These are the activations of a small neural network, seen along a few directions. Each row is one input.
In each table, some parts of the input vary, and every possible input appears once, in random order.
A made-up example of a description, with smaller parts first: one of 8 places around a ring, together with either a single point or one of 11 places around a ring or (one of 2 separate values, together with one of 6 places along a line).
Shared parts are said once, and a part with two or three values counts as separate values.
In the rows, zero is written as 128.

Rows:
R1: [136 128 108 163 173 156 129 101 112 145 126 133 145  89 146]
R2: [ 99 123 124  90 119 145 133 148 155 141  92 137 144  95 148]
R3: [177 121 117 164 140 139 112 120  76 156 180  84 149 154  98]
R4: [162  98 157 176 168 192 106 109 215  99 134 161  69 134  42]
R5: [133 113 124 163 146 114 124  95 159 118  83 137 109  79 154]
R6: [119  99 180 116 127 205 116 159 222 106 113 173  79 140  45]
R7: [135 143 109 137 139  75 131 102 114  99 144 141  98 134 165]
R8: [129 124 136 102 103 147 121 169  78 167 158  96 160 160 102]
R9: [135 153 103 130 109  59 130  87 132  78 127 144  84 128 151]
R10: [ 90 119 144 103 107 123 136 143 163 131  59 148 118  88 159]
R11: [176 111 126 167 151 134 127 107  87 154 184  99 162 165 115]
R12: [142 117 105 152 157 135 123 100 152 129 116 126 134  86 143]
R13: [ 90 158 120  73  69  67 142 135 136  93 105 156  94 137 155]
R14: [128 113 145 105 114 142 135 156  89 165 161 111 173 172 119]
R15: [173 116 118 166 157 118 140 116  94 131 156 119 156 160 122]
R16: [ 90 148 126  79  99  84 141 151 118 114 121 153 109 142 169]
R17: [120 184 106 122 133  48 119  95 124  85 138 153  88 100 166]
R18: [122 103 152 138 109 197 122 158 126 157 124  57 165 142  86]
R19: [ 91 134 127 100 136 166 138 150 115 157 101 144 156  98 151]
R20: [167 101 130 201 146 186 113 109 124 148 146  46 156 136  83]
R21: [126 119 136 103 120 126 149 164  95 142 133 131 167 166 125]
R22: [ 75 191 122  66  93  57 129 143 129 101 115 165  99 110 172]
Question: The inputs of R7 and R16 match in every part but one. If R9 is changed in the same way as R7 into R16, which row does it become?
Answer: R13
Question: What do these inputs look like to the network?
Answer: one of 2 separate values, together with either a single point or one of 10 places along a line
Question: Change only the choice among 2 separate values in R18. List by row number the other rows that result.
Answer: R20

Rows:
R23: [ 50 181 134  49  51  50 129 167 113 117  87 132 100 112 194]
R24: [187 127 102 200 189 125 123  95  33 163 197 101 167 149 135]
R25: [121 103 123 152 170 165 125 100 210 115  72 161 103  57 146]
R26: [149 119 122 179 153 156 133 106 143 107 140  89 135 144 109]
R27: [116  98 137 139 149 165 129 126 197 128  51 158 120  63 132]
R28: [165  95 137 151 122 162 113 135 157 125 131 102 117 146  63]
R29: [130 123 135 100 105 156 123 168  67 196 162  62 211 147 119]
R30: [115 120 137 136 115 181 142 140 127 127 123  91 152 153 101]
R31: [170 100 123 165 143 163 108 110 171 112 153 106 100 141  76]
R32: [112  96 194 110 127 206 115 178 179 146 127 152 115 153  52]
R33: [120 110 156 105 107 195 106 176 152 146 138 102 125 143  59]
R34: [103 204  89  85 134   6 134  88 123  60 130 222  69  94 203]
R35: [ 47 199 119   7  86  48 148 177 127 106 106 214 106 120 192]
R36: [132 117 142 112 141 168 136 182  32 201 172  93 205 168 127]
R37: [104 188 101 125 102   7 117  77 111  76 109 139  63  88 203]
R38: [ 92 162 119  93  68  17 138 126 116  93  81 133  92 112 196]
R39: [ 90 179 105  52 101  16 156 136 129  79 102 215  98 118 196]
R40: [ 86 103 137 111 131 190 134 135 194 135  55 162 120  68 137]
R41: [178 104 107 175 178 134 137 116  49 165 188  97 181 167 144]
R42: [164  87 163 169 162 175 118 113 198 110 143 156  90 152  69]
R43: [174 101 122 160 157 135 142 142  36 179 166  94 197 172 131]
R44: [176 111 100 162 142 121 125 101  84 161 177  65 186 145 135]
R45: [ 63 169 118  66  50  43 141 135 114 102  85 138  91 118 200]
R46: [ 61 187 104  25  84  42 159 145 127  90 105 220  98 125 199]
R47: [131 127 118 175 183 156 111  78 194 113  79 164  89  38 138]
R48: [185 134  95 187 153 112 112  80  68 160 185  68 172 127 126]
R49: [135 100 138 122 104 188 117 144 154 132 135 107 117 150  68]
R50: [175 111 159 193 173 166 104  93 182 108 152 159  76 133  61]
R51: [172 107 115 148 121 122 130 127  71 175 156  63 203 151 122]
R52: [157  82 176 155 142 174 122 138 184 124 121 152 108 156  57]
R53: [ 95 165 105 104  90  16 132  99 127  79 102 135  77 105 210]
R54: [101 130 154 119 117 188 131 172 125 141 126  85 160 146  93]
R55: [146 106 124 130 139 161 146 150  33 186 169  98 197 175 134]
R56: [144 115 136 164 132 156 137 132 129 120 119  86 152 149  97]
R57: [181 124 118 189 154 154  95  89 155 110 162 108  85 123  67]
R58: [159 142 118 202 164 147 120  85 127 106 149  92 121 126 101]
R59: [ 71 113 154  95 133 196 123 167 192 150  58 157 129  61 128]
R60: [ 94 182  92  64 122  15 149 110 140  64 123 218  83 111 210]
R61: [144 113 117 118 102 148 134 136  68 181 159  67 203 154 126]
R62: [127  86 177 126 124 199 126 147 181 131 124 157 108 160  61]
Question: The inputs of R40 and R47 match in every part but one. If R46 is changed in the same way as R40 into R47, which row does it become?
Answer: R34
Question: What do these inputs look like to the network?
Answer: one of 5 places along a line, together with either one of 2 separate values or one of 6 places along a line
Question: Change only the choice among 2 separate values in R60. List by row number the other rows that result.
Answer: R53

Rows:
R63: [111 138 135  90 101 148 114 161 127 147 130 113 135 124 107]
R64: [ 79 169  88  84 106  45 146 107 109  97  84 175  98  80 225]
R65: [123 149 138 119 141 142 124 134 148 103 156 166  98 139 102]
R66: [102 142 129 123 154 163 128 136 157 124 112 164 121  91 130]
R67: [131 121 126 169 136 133 122 109 130 128 104  86 133  98 140]
R68: [173 114 127 161 155 116 131 112 111 131 160 143 121 156 111]
R69: [108 139 124 118 123 150 111 129 170 134 104 134 109  78 125]
R70: [104 123 151 110  93 145 131 162 130 133 107  98 127 142 111]
R71: [153 103 133 137 141 141 138 139  82 171 153 119 168 160 133]
R72: [151 148 115 152 160 131 124 112 106 122 175 132 124 147 106]
R73: [149  97 123 138 116 139 146 136 100 151 139  92 175 161 133]
R74: [121  99 140 102 105 144 147 158 140 134 109 124 148 153 115]
R75: [123 133 151 131 103 127 118 123 160  95 121 122  81 146 102]
R76: [155 143 113 148 129 116 103 107 115 125 166 104 116 131 101]
R77: [ 87 183 114  62  83  27 151 143  84 117 111 158 139 125 200]
R78: [117 102 131 128 128 145 139 121 182 120  80 146 125 109 131]
R79: [156 105 126 160 170 138 130 110 120 147 118 138 146 107 146]
R80: [169 110 116 161 132 114 136 108 128 110 142 115 130 160 111]
R81: [105 141 137  94 133 163 130 167 116 140 138 142 145 140 113]
R82: [139 111 152 126 138 125 128 129 152 112 141 177  97 149 103]
R83: [136 133 110 148 144 137 109 105 126 144 128  98 139  79 135]
R84: [119 105 143 130 151 146 128 131 163 133  96 175 121 103 132]
R85: [152 101 114 161 147 135 138 105 140 130 104 110 153 110 146]
R86: [127 118 135 147 105 136 128 139  90 148 138  67 158 148 126]
R87: [137 108 141 123 116 124 136 120 170  95 123 147 104 155 102]
R88: [133 138 114 151 175 153 127 110 115 138 135 126 148  95 142]
R89: [129 137 121 127 146 156 130 135  76 161 167 108 172 150 127]
R90: [150 130 128 170 120 114 116 110 118 107 141  91 111 149 107]
R91: [132 132 120 124 115 139 113 132  87 165 160  80 164 131 120]
R92: [130 146 135 113 110 129 103 126 158 110 146 136  87 126  98]
R93: [124 103 150 102 129 146 136 166 121 149 124 153 143 151 116]
R94: [ 99 178 104  80 102  11 136 120 120  82 132 167  85 133 198]
R95: [102 126 141 136 116 146 125 126 173 121  80 120 102  98 128]
Question: What do these inputs look like to the network?
Answer: one of 3 separate values, together with either a single point or (one of 2 separate values, together with one of 5 places around a ring)
Question: The inputs of R64 and R77 match in every part but the choice among 3 separate values. If R83 is changed in the same way as R64 into R77, which row does it become?
Answer: R91
Question: Start at R92 and move only the place on the ring of 5, one step at a time. The first step leads to R75. Which rows follow, in order?
Answer: R87, R82, R65
Question: Change only the choice among 3 separate values in R79. List by row number the other rows that result.
Answer: R68, R71
Question: Change only the choice among 2 separate values in R67. List by row number the other rows that result.
Answer: R95

Rows:
R96: [102 112 123  30  98 113 160 179 116 162 114 208 145 139 176]
R97: [ 80 172 130  25  38  77 111 164 150 141 110 116 127 107 148]
R98: [122 131 142  96 118 187 143 175  94 156 159 136 190 170  73]
R99: [177 159  97 165 167 120 138  90  77 135 195 130 162 159 104]
R100: [125 147  80 174 175 124 125  83  82 153  92  97 184  48 220]
R101: [101 140 145  87 127 194 110 193  84 168 188 115 149 155  92]
R102: [204 114 111 186 178  90 139 112 101 140 169  98 181 163 122]
R103: [184  81 162 174 182 168 126 131 196 112 120 138 138 136  69]
R104: [147  84 157 114 131 157 144 195 118 161 133 102 209 175  88]
R105: [124  97 113  96 151 115 134 119 194 115  94 248  76 104 149]
R106: [155 128 145 154 172 198 122 110 171 107 143 169 120 134  52]
R107: [191 106 132 204 134 105 104  95  67 180 162  75 137 144 123]
R108: [ 81 135 158 131 139 111 143 115 189  73  95 200  68 138 146]
R109: [179 104  80 194 114 130 132  72 107 126 166  36 142 163 128]
R110: [128 178  88  94  82  10  99  87 115  94 146 115 108  85 172]
R111: [131  75 177 131  91 168 110 175  83 199 124  77 163 157  85]
R112: [ 92 164 134 137 109  95 126 127 193  53  68 157  39 109 115]
R113: [153 121  82  94 152  45 148  94  82 122 142 205 119 122 202]
R114: [ 60 150 165  66  87 111 169 177 110 122 112 159 133 174 177]
R115: [ 64 126 123  95 137 180 147 155 107 186  59  90 201  59 173]
R116: [171  71 184 189 141 181  95 112 161 151 115 113  92 115  68]
R117: [101 117 118 171 176 194 132 113 187 143  54 140 135  13 160]
R118: [155 167 100 156 176 128 102 109  68 147 223 110 121 144 124]
R119: [104 157 124  91  87  79  95 107 230  91  98 156  59  66 116]
R120: [ 69 178 141  72  61  93 142 184 114 103  80 116 104 150 148]
R121: [162  70 133 180 120 206 123  89 201  97 117  76  96 137  74]
R122: [110 158 125 131 137  41 159  95  78  81 144 157 112 153 201]
R123: [119 185  99 140 105  23 137 107  80  57 119 115  85 124 172]
R124: [120  73 126 123  73 193 136 148 122 145 126  38 166 179  92]
R125: [133 137 146 145 182 205  89 128 162 121 172 148  78 118  70]
Question: What do these inputs look like to the network?
Answer: one of 3 separate values, together with either a single point or one of 4 places along a line or one of 5 places along a line
Question: The inputs of R115 and R117 match in every part but the choice among 3 separate values. If R104 is changed in the same way as R115 into R117, which row does it become?
Answer: R103
Question: Change only the place on the line of 4 in R120. List by row number the other rows that result.
Answer: R96, R97, R114
Question: Start at R124 and move only the place on the line of 5, one step at a time. The first step leads to R111. Which rows follow, in order?
Answer: R104, R98, R101
Question: Change only the choice among 3 separate values in R118. List by row number the other rows that result.
Answer: R101, R125

Rows:
R126: [144 121 116 148 157 144 134 120 103 146 141 121 160 126 135]
R127: [132 129 124 132 136 145 123 136  91 160 145 105 158 126 130]
R128: [135 131 122 129 110 129 123 132 101 140 150  86 147 146 118]
R129: [136 112 135 142 159 172 130 130 143 136 132 144 136 126 108]
R130: [160 109 120 158 144 121 130 108 118 134 137 117 141 134 129]
R131: [146 121 127 154 124 118 129 118 108 127 138  95 135 147 126]
R132: [139 113 144 148 126 146 124 128 147 117 129 119 113 147  96]
R133: [ 93 193 105  77 112  31 131 114 127  78 128 196  72 110 185]
R134: [129 124 141 122 113 156 118 144 141 130 140 109 126 145  88]
R135: [152 100 138 151 146 150 125 119 156 125 128 140 118 134 102]
R136: [ 90 150 116 116 109 102 123 111 167 104  73 133  96  67 167]
R137: [ 82 137 131  63  89  77 156 157 128 117  86 170 126 131 180]
R138: [125 122 144 125 139 173 118 147 132 150 136 128 136 125 100]
Question: What do these inputs look like to the network?
Answer: either one of 3 separate values or (one of 2 separate values, together with one of 5 places around a ring)
Question: Change only the choice among 2 separate values in R128. List by row number the other rows that result.
Answer: R134

Rows:
R139: [100 129 146 100  96 130 128 148 164 112  99 137 103 127 118]
R140: [ 96 123 138 103 113 140 132 144 161 127  84 143 121 102 139]
R141: [103 187  86  84  99   5 145 114  63 107 134 146 125 124 221]
R142: [129 136 132 141 131 131 113 112 165 103 125 136  89 114 108]
R143: [134 122 122 134 131 150 129 139  82 166 144  87 177 134 132]
R144: [158 108 129 155 152 137 132 117 124 130 145 133 134 146 114]
R145: [100 124 146  90 116 137 137 154 160 121 103 168 115 128 125]
R146: [126 131 124 145 148 141 118 109 162 117 110 142 107  90 128]
R147: [139 127 128 129 113 139 124 142  85 153 160  81 160 158 111]
R148: [130 131 132 132 151 139 123 119 160 112 129 168 100 116 115]
R149: [139 123 130 122 134 145 133 149  80 162 163 112 170 159 119]
R150: [153 108 121 167 149 140 128 107 127 135 126 108 141 121 127]
R151: [157 113 128 163 131 130 123 110 130 121 142 102 124 145 107]
Question: What do these inputs look like to the network?
Answer: either a single point or (one of 3 separate values, together with one of 4 places along a line)
